Each row below holds a small network's activations on one input, seen along a few directions.
In each table, some parts of the input vary, and every possible input appears once, in random order.
Descriptions start from the smaller parts, as in this example, which fits no table here: ring(5) and (point or line(11) or (values(2) and line(6))).
Shared parts are said once, and a part with two or three values counts as separate values.
In the rows, zero is written as 128.

Other details of the inputs shift rows strongly along two fixed directions, in all tables alike. That doesn't count.

Table:
r1: [119 136 156 150 104 118 113 106 154 152 100 122 139 121 146]
r2: [161 123 113 146  91 142 167 123  73 135 128  98 142 112 155]
r3: [119 163 144 120  53  78 143 116 146 160  87  93 128 106 104]
r4: [135 123  97 126 147 188 159 109  58 134 143 145  98 131 171]
r5: [109 107 105 118 232 161 107 139 123  91 177 161  94 147 100]
r6: [133 149  79 102 116 143 167 121  68 130 128 123  88 116 130]
r7: [146 119 121 125  92  96 171 147 111 139 113 120 127 129 120]
r8: [158 125 143 147 100 104 135 137 150 142 116 128 163 121 153]
r9: [142 145 119 117 125  95 116 122 161 136 124 148 131 134  99]
r10: [114 125 153 141 105 137 128 109 125 153 109 121 130 124 149]
r11: [125 128  86 105 145 161 157 131  64 121 143 138  75 140 131]
r12: [111 139 187 135 106 113  90 123 172 149 119 129 152 124 130]
r13: [105 112 101 125 111 149 166 115  67 133 100 109  73 131 131]
r14: [144 158 150 120 110 122 123 120 136 157 141 144 148 128 145]
r15: [149 146 105 134 125 158 150 100  72 143 143 122 124 120 151]
r16: [139 108  91 114 109 143 172 155  59 115 126 114  93 130 135]
r17: [116  73 164 132 215 156  82 173 177  98 168 175 151 143 133]
r18: [146 160 152 124 134 113 115 112 162 151 145 133 160 115 136]
r19: [151 128 163 134 125 102 116 145 175 133 140 120 178 111 135]
r20: [108 129 129 136 116 117 133 114 120 132 115 102 108 126  98]
r21: [120  76  93 128 203 170 132 163  93  77 162 133  94 140 112]
r22: [134 101 111 125 150 180 134 154  95 101 150 130 121 113 161]
r23: [111  68 130 121 224 138  71 183 198  72 164 173 126 152  90]
r24: [ 77  98 150 120 216 137  75 146 183  93 149 140 104 134  89]
r25: [ 76  81 127 129 211 153  87 144 161  94 134 150  86 149 108]
r26: [134 136 154 132 166 117  90 124 186 142 144 167 157 135 138]
r27: [138 160 148 117 123 120 110 123 158 149 144 144 157 113 138]
r28: [ 96 100 159 143 177 157  59 126 187 108 137 155 133 133 124]
r29: [111 115 108 137 140 193 144 104  69 118 126  97  88 112 166]
r30: [138 102 100 130 135 122 154 152 115 114 120 128 110 135 127]
r31: [131 150 153 151  61 110 119  90 132 156 104 100 148 118 135]
r32: [107 170 119 129 120 145 144 120 102  99  90 113 180 154 165]
r33: [107 132 157 135 110  85  95 117 177 131 116 121 133 135  83]
r34: [139 104 104 128 127 120 139 146 112 104 139 121 119 138 111]
r35: [122 119  99 110 168 146 147 129  93 123 141 156  89 141 122]
r36: [162 148 131 123  71  65 165 140 138 147 107  92 151 109 111]
r37: [149 147 118 134 113 139 129  98 109 141 144 133 138 130 144]
r38: [120 117 175 111 162  70  78 185 234 112 150 153 171 126  78]
r39: [136 154 141 120 123  73 103 119 176 140 141 145 148 141  84]
r40: [112 143 154 134  95 134 117 114 141 145 114 111 137 105 142]
r41: [101 178 121 115 113  92 143 134 133 100  78 112 174 163 117]
r42: [124 168 177 124  41  47 130 119 177 176  87 102 149 123  95]
r43: [150  97  90 143 126 183 148 128  57 102 146 117 113 127 163]
r44: [163 155  98 131  85 146 151  92  87 149 117 130 126 117 159]
r45: [102  99  78 129 135 178 144 113  74 102 110 116  60 132 126]
r46: [151 159  88 123  87 104 176 104  88 156 102 122 103 127 133]
r47: [118 135 155 149 105 126 116 103 134 148 119 105 145 116 130]
r48: [157 120 152 141 113 108 105 143 180 129 130 140 175 123 133]
r49: [125 130  99 109 177 145 139 127 110 114 150 134  94 129 116]
r50: [161 140 154 130  65 101 143 143 129 154 119 115 169 117 149]
Each input here is: values(2) and (point or (values(3) and ring(8))).
Q: Changing only the values(2) part turns r5 into r15. The same change can be made to r6. Which row results?
A: r27
Q: Change only the values(2) part in r20. List by row number the other rows that result.
A: r47
Q: Change only the values(2) part in r9. List by row number the other rows that result.
A: r44
Q: Change only the ring(8) part in r38. List by row number the other rows that result.
A: r7, r16, r21, r23, r30, r34, r36

Table:
r51: [124 123 104 110 186 180 130 142 101  99 158 145 110 132 152]
r52: [150 109 154 138 134  97 111 153 178 135 132 151 160 127 119]
r53: [108  93  81 139 155 202 135 109  49  98 135 113  54 131 147]
r54: [103 140 179 140 143  85  64 126 228 131 117 144 171 143 103]
r55: [ 80 111 140 127 199 165  81 138 151  95 143 136 122 132 122]
r56: [125 131 130 108 168 144 113 145 140 117 153 156 137 141 137]
r57: [150 117 100 123 142 152 134 128 108 129 139 152 108 126 141]
r58: [151 140 132 122 103 109 135 128 133 152 134 149 133 122 132]
r59: [106 130 189 132 142  87  77 148 223 120 128 130 189 123 102]
r60: [ 89  98 144 124 195 164  86 143 154 107 151 139  97 128 121]
r61: [131 150 144 139  66 104 130 102 128 159 107  97 130 110 115]
r62: [131 121 149 123 144 120 120 161 148 121 139 139 160 139 137]
r63: [123 115  44  92 162 138 177 150  61  89 137 132  53 145  93]
r64: [144 122 137 139 138 115 116 143 145 110 137 128 164 139 132]
r65: [143 161 143 118 121 101 118 128 160 137 138 135 172 118 124]
r66: [125 177 151 130  59  95 144 108 132 160  88  93 144 113 136]
r67: [130 157 132 134 119 108 126  98 146 146 116 133 147 137 129]
r68: [100 139 148 124 125 133 115 127 134 132 114 124 125 135 133]
r69: [148 129  96 119 129 155 150 123  85 129 149 126 107 107 142]
r70: [122 154 136 127 136 128 119 106 132 134 134 129 143 133 118]
r71: [122 114 141 129 114 133 135 138 127 126 124 108 115 114 134]
r72: [119 130 147 125 146 117 110 121 153 147 140 158 123 132 119]
r73: [154 109 131 142 127 117 124 140 134 122 144 126 140 127 126]
r74: [136 117 137 143  89 112 129 118 129 131 117 103 131 122 124]
r75: [125 138 144 117 133 122 126 117 136 153 138 138 118 129 124]
r76: [122 120 163 135 111  99 110 136 174 135 125 113 152 106 112]
r77: [102 119 162 124 143 123  94 134 167 138 132 136 119 129 115]
r78: [128 114  98 123 192 174 110 131 108  87 163 151 116 146 142]
r79: [130 170 133 139  55 109 145  96 109 153  90  88 143 117 129]
r80: [102 115 128 123 211 162  92 127 148 106 145 172 121 152 127]
r81: [139 154 155 119 122  92 109 136 177 141 132 160 172 135 126]
r82: [ 96  68 120 131 181 182 114 150 112  95 145 149  89 135 136]
r83: [164 182 130 126  61  92 150 106 125 157 117 114 171 118 128]
r84: [141 109 169 136 159 106  85 159 197 121 163 146 169 128  97]
r85: [141 126 131 133 116 122 141 149 121 127 122 136 153 134 145]
r86: [117 121 140 136 121 126 109 117 147 140 109 134 114 126 120]
r87: [140 112 165 127 153 105 106 165 183 128 153 138 156 120 119]
r88: [136 117 117 111 155 151 127 140 117 127 159 151 109 128 139]
r89: [151 155 131 122 112 106 126 122 152 142 119 149 161 132 133]
r90: [104 119 171 132 137 105  94 149 190 121 118 145 166 138 119]
r91: [136 139 139 127 157 110  93 132 185 122 145 160 165 143 124]
r92: [112 162 189 118 160  84  81 130 221 143 140 149 175 134 105]
r93: [116  91 131 131 207 167  95 164 140  80 169 149 145 145 124]
r94: [149 167 140 132  73  96 141  92 126 172 121 111 139 114 112]
r95: [111 105 132 139 151 145 107 132 136  94 128 120 135 141 131]
r96: [123 114 160 124 181 127  99 170 177 105 154 145 163 135 127]
r97: [163 148 128 132  92  91 130 115 152 155 130 135 146 122 128]
r98: [154 143  88 111  64  54 199 151  94 131  94  94 115 130  84]
r99: [132 112 150 137  98 106 123 128 157 140 106 127 140 122 120]
r100: [139 143 105 146  56 122 159  90  89 158  90  94 101 114 142]
r101: [133 158 168 140  58  78 127 119 166 147  99 100 183 119 112]
r102: [114 143 143 139 116 120 107 108 144 126 111 114 138 136 122]
r103: [123 106 137 112 205 153  93 154 160 108 178 162 117 128 125]
r104: [167 159 131 128  74  97 143 112 129 158 132 120 148 109 120]
r105: [135  92 126 132 154 141 126 160 122 118 148 149 124 130 139]
r106: [158 127  75 142  85 152 189 119  47 125 107 100 122 128 171]
r107: [116 158 154 134  81  98 123 114 148 153  92 123 147 127 129]
r108: [120 121 144 136 118 119 117 132 156 123 101 130 153 134 129]
r109: [ 97 112  97 111 201 203 131 126  73 103 152 147  83 148 152]
r110: [136 170 115 126  73 118 169  94  83 162  99 121 128 127 149]
r111: [156 155  98 136  69 125 171  78  67 159 113 100 103 117 140]
r112: [125 143 110 131 144 148 130  99 100 122 132 127 119 140 136]
r113: [117 135 150 129 108 119 133 136 140 126 111 106 146 121 137]
r114: [145 175 170 124  79  67 131 107 170 181 117 116 152 109 115]
r115: [126  96 102 144 118 156 144 121  94 117 118 112  97 125 144]
r116: [126 131 116 124 147 150 133 109 106 136 143 126 105 112 126]
r117: [109 133  82  99 160 101 156 138 109 111 124 132  72 149  70]
r118: [105  73  87 123 154 210 156 139  43 100 138 116  61 129 160]
r119: [147 132 112 140  46 129 172 106  74 147 101  78 119 106 135]
r120: [106 116 125 131 143 154 116 121 117 125 132 115 101 111 125]
r121: [174 127  95 146  62 118 181 118  77 148 109 100 125 114 154]
r122: [141 141 100 144  51 126 175 102  80 138  82  87 130 123 156]
r123: [115 140  68 108  86 100 188 128  64 121  85  90  60 134  86]
r124: [140 127 179 134 147  80  86 160 220 127 129 161 198 141 111]
r125: [ 99 123 116 119 203 175 110 123 116 103 155 143 114 133 131]
r126: [105 117 154 123 133 128 115 146 148 118 121 126 143 137 134]
r127: [103 109 128 132 136 151 118 124 116 131 123 136  94 128 132]
r128: [154 153 106 132  72 120 172  87  83 170  99 119 107 116 140]
r129: [131  89 136 123 169 145 118 167 132 115 158 144 124 132 135]
r130: [ 94  83  69 105 167 138 162 163  83  72 121 117  58 149  84]
r131: [127  83 118 130 189 168 117 161 117  97 168 137 117 120 132]
r132: [142  97  60 125 167 204 150 117  40  97 163 134  68 131 155]
r133: [124 145 105 137  85 145 156 100  82 140  83 110 110 126 150]
r134: [154 156 100 138  69 117 170  81  85 167 106 108 108 118 142]
r135: [128 103  93 129 165 185 151 148  68  92 148 121 118 124 155]
Q: What is each input in this table made of?
A: ring(5) and (point or (values(2) and ring(8)))
Q: Changing only the ring(5) part turns r94 into r119. The same change can be made to r111. Which row results?
A: r74
Q: Changing only the ring(5) part turns r93 into r79. The same change can be made to r129. Which row results?
A: r77
Q: A walk changes only the ring(5) part. It starts at r91 and steps to r67. List the rest of the walk in order.
A: r54, r122, r106
Q: Change only the values(2) part in r61. List by row number the other rows that result.
A: r79
Q: Change only the values(2) part in r104. List by row number the other rows that result.
A: r83
Q: Change only the ring(8) part in r92. List by row number the other rows that result.
A: r67, r70, r80, r109, r110, r112, r125

Table:
r136: [119 129 186 140 112 102 102 154 197 137 117 114 163 109 135]
r137: [121 131 169 140 145 110  69 115 191 149 154 165 153 148 118]
r138: [146 112 120 151  71 128 152 120  84 146 123 108 123 135 146]
r139: [117 144 133 128 145 167 125 124  95 143 148 133 103 121 153]
r140: [158 155  85 129 119 148 143 113  98 131 127 131 136 113 136]
r141: [130 140 118 110 174 158 112 154 139 115 156 160 118 122 147]
r142: [119 170 140 127  49  87 159 116 131 162  73  83 116 105 128]
r143: [146 119 136 115 129 124 143 145 121 125 149 103 140 122 136]
r144: [128 107 184 142 102 106 101 137 198 137 104 135 167 125 126]
r145: [143 136 138 124 145 102  79 135 204 131 149 178 160 144 121]
r146: [150  84 109 129 138 165 170 136  77 121 139 132 104 133 147]
r147: [140 118 117 112 162 161 111 136 142 117 143 181 124 138 137]
r148: [162 108 105 123  95 140 161 149 100 121 116 138 128 127 144]
r149: [ 95 113 156 142 170 100  64 128 208 104 115 138 127 144  92]
r150: [ 72  91 130 120 184 152 102 145 146 107 118 148  90 129 119]
r151: [107 120 123 129 140 171 122 112 110 138 116 142 109 110 168]
r152: [117 128 113 112 156 129 158 142 105 127 138 119  83 127 118]
r153: [167 162  96 137  52  72 190  89  79 159  90  84 107 125 117]
r154: [173 159  86 134  93 127 145 103  94 133 116 129 125 123 152]
r155: [149 191 148 110  50  35 148 146 177 165  92 113 153 112  98]
r156: [134 101 175 127 159  88 110 165 189 140 150 153 166 122 117]
r157: [135 135  94 129 130 117 165 112  94 134 121 104 107 124  98]
r158: [122 163 152 119  95 130 109 102 152 147 113 107 147 110 151]
r159: [108 140 116 118 183 141 132 158 120  85 120 160 169 181 147]
r160: [116 104  97 115 164 121 107 151 156  99 139 162 103 157 101]
r161: [117 126 107  98 154 134 149 131 100 116 142 108  90 133 113]
r162: [168 147  93 124  46 117 183 129  78 122 115  93 149 103 142]
r163: [129  95 117 159 131 157 120 123 110 100 115 108 116 126 153]
r164: [121 135 165 150 153 116  61 105 204 126 125 146 154 131 130]
r165: [112  93 118 121 162 192 125 150  71  98 159 109 101 131 147]
r166: [159 152 158 141 140  80  99 105 186 149 144 145 163 133 118]
r167: [110 122 109 145 166 189 107 101 115 115 128 127 118 117 145]
r168: [133 113 169 127 154  95 106 147 190 113 167 131 179 124 101]
r169: [136 112 190 140 106  97 104 143 178 149 127 144 167 135 110]
r170: [127 120 122 107 135 108 123 149 160 118 115 161 117 143  95]
r171: [ 96 131 131 121 132 126 123 120 117 115 137 116 113 131  91]
r172: [121 150 136 124  64  85 160 119  99 174  92 112 114 116 113]
r173: [109 126 115 113 170 200 113 118  75 115 162 128  94 130 153]
r174: [106 103 157 124 149 150  92 150 163 102 135 111 143 121 140]
r175: [ 76 120 162 122 162 112  75 130 208  97 130 131 141 129  83]
r176: [136 131 138 138  92 138 156 144  82 145 128  99 119 113 150]
r177: [156 118 103 122  91 124 167 158  91 133 115 130 132 109 153]
r178: [129  83 108 155 165 177 120 134  72  95 149 122  97 141 143]
r179: [161 138 103 109  80 129 161 150  91 120 123  98 138 113 150]
r180: [139 147 127 120 136 134 137 100 123 131 158 129 141 117 130]
r181: [141 144 182 144  37  62 135 130 176 176  79 106 182  96 139]
r182: [ 89 113 111 119 172 171 136 146  78 113 142 124  61 134 122]
r183: [100 138 114 111 103 141 139 116 107 120  98  87  95 120 129]
r184: [105  94  94 110 184 153 156 142  82 117 140 143  70 132 123]
r185: [130 115  78 124 162 134 124 139 110  87 127 140  88 145 109]
r186: [139 176 139 132  61 118 144  83 100 160 126 106 150 108 133]
r187: [114 126  90  90 158 147 130 154 111  91 137 126  92 135 114]
r188: [132 150 174 119 171 104  99 139 195 150 163 154 152 123 124]
r189: [157 112  74 137 126 161 158 147  75 103 129 114 127 116 137]
r190: [155 148 103 137 133 143 154  95  94 148 139 120 131 115 134]
r191: [168 177 117 154  41 110 158  70  69 174 101  98 127 118 152]
r192: [122 146 169 144 162 118  72 116 183 145 151 148 169 127 100]
r193: [142 154 139 107 138 127 127 114 134 144 153 123 138 121 138]
r194: [114  89  79 122 174 152 147 125  90 108 148 138  66 156 119]
r195: [111 134 181 128 156 112  79 132 180 157 147 170 154 124 122]
r196: [128  99 130 152  95 134 125 123 136 126 111 114 132 130 151]
r197: [166 118 113 142 118 109 123 148 136 107 127 130 146 130 131]
r198: [139 155 129  99 143 133 102 139 156 121 149 144 147 124 135]
r199: [134 110 140 119 183 153 114 121 148 132 158 174 122 141 131]
r200: [142 146  79 112 124 171 150 113  78 106 145 133 118 115 148]
r201: [123 198 184 142  63  52 147 114 143 168  78 114 218 165 131]
r202: [146 132 179 129 130  79 124 162 186 147 147 124 166 117 121]
r203: [136 130 132 119 154 132 136 122 123 153 147 155 126 117 145]
r204: [148 162 181 142  36  59 133 118 158 161 118  93 195 107 107]
r205: [163 120 163 149 130  69 110 136 184 133 140 126 171 133 111]
r206: [140  94 123 142 182 143 126 146 130 109 159 126 142 127 115]
r207: [ 94 151 125 140 121 147 158 114  88 112  77 113 158 165 172]
r208: [121 106 133 113 160 117 135 133 145 128 132 151 104 147  96]
r209: [178 130  85 137  41 110 179 130  85 140 106 109 133 125 154]
r210: [108 109 108 140 162 142 114 120  97 106 131 126  81 149 105]
r211: [ 83  85 132 122 176 162 102 133 152 100 114 151  88 145 112]
r212: [120  98 113 155 138 171 128 128 107 106 117 102 129 113 140]
r213: [113  85 134 135 154 162 128 155  91 123 144 139 113 124 144]
r214: [124 138 130 121 159  85  94 152 198 113 128 146 153 133  68]
r215: [113 118 112 104 154 112 124 162 144 117 123 160 110 129 106]
r216: [ 97 105  91 135 177 175 129 125  73 105 137 120  79 137 100]
r217: [118 140 159 136  90  60 105 119 179 159 116 131 139 148  85]
r218: [113 140 112 129 127 186 141 111  87 133 119 115  92 108 178]
r219: [147 187 118 132  65  92 214 102  60 156  79  97 174 159 163]
r220: [162 168 114 115  67 103 158 120 112 168 106 141 144 103 153]
r221: [123 129 147 132 115 150 113  99 148 145 107 146 129 124 150]
r222: [ 97  90 107 120 163 178 136 129  77 112 129 145  63 150 113]
r223: [ 98 136 150 108 140 115 104 137 144 126 136 115 116 137  95]
r224: [129 104 119 153 142 162 130 134  88 119 140 111 129 124 125]
r225: [119 136 125 113 132 101 145 118 134 120 140 115 124 126  90]
r226: [124 120 122 140  81 149 150 114  99 112 112  86 137 104 149]
r227: [136 149 184 131 104 101  98 108 178 171 126 158 161 133 118]
r228: [132 110 123 130 181 142 105 116 151 129 169 165 121 149 135]
r229: [131 163 100 144  40 106 175  87  89 156  61  68 118 104 118]
r230: [139  79 123 139 165 135 124 145 137 113 162 142 125 148 132]
r231: [121 132  85 138  52 127 171  90  78 143  76  91  82 130 141]
r232: [118 127  71 105 134 151 156 133  81  86 133 122  92 126 111]
r233: [100  99 123 139 177 177  81 111 154 112 143 158 110 144 152]
r234: [101 133 140 129 148 162  96 102 151 110 139 131 139 116 139]
r235: [140 126 162 120 148  98 100 188 198 117 147 147 165 121 120]
Q: What is each input in this table made of?
A: line(4) and (point or (values(3) and ring(8)))
Q: Changing only the line(4) part turns r182 into r155. The same change can be made to r224. Which row results?
A: r189
Q: Changing only the line(4) part turns r137 into r233. The same change can be made to r195. Which row results?
A: r151
Q: Changing only the line(4) part turns r219 into r159. The same change can be made to r205. Which row results?
A: r197
Q: Change only the line(4) part in r170. List by row number the other rows that result.
A: r208, r211, r222
Q: Change only the values(3) part in r199. List by row number the other rows that result.
A: r146, r208
Q: Change only the line(4) part in r191. List by row number the other rows that result.
A: r154, r164, r166
Q: Change only the values(3) part in r181. List by row number the other rows that result.
A: r150, r151
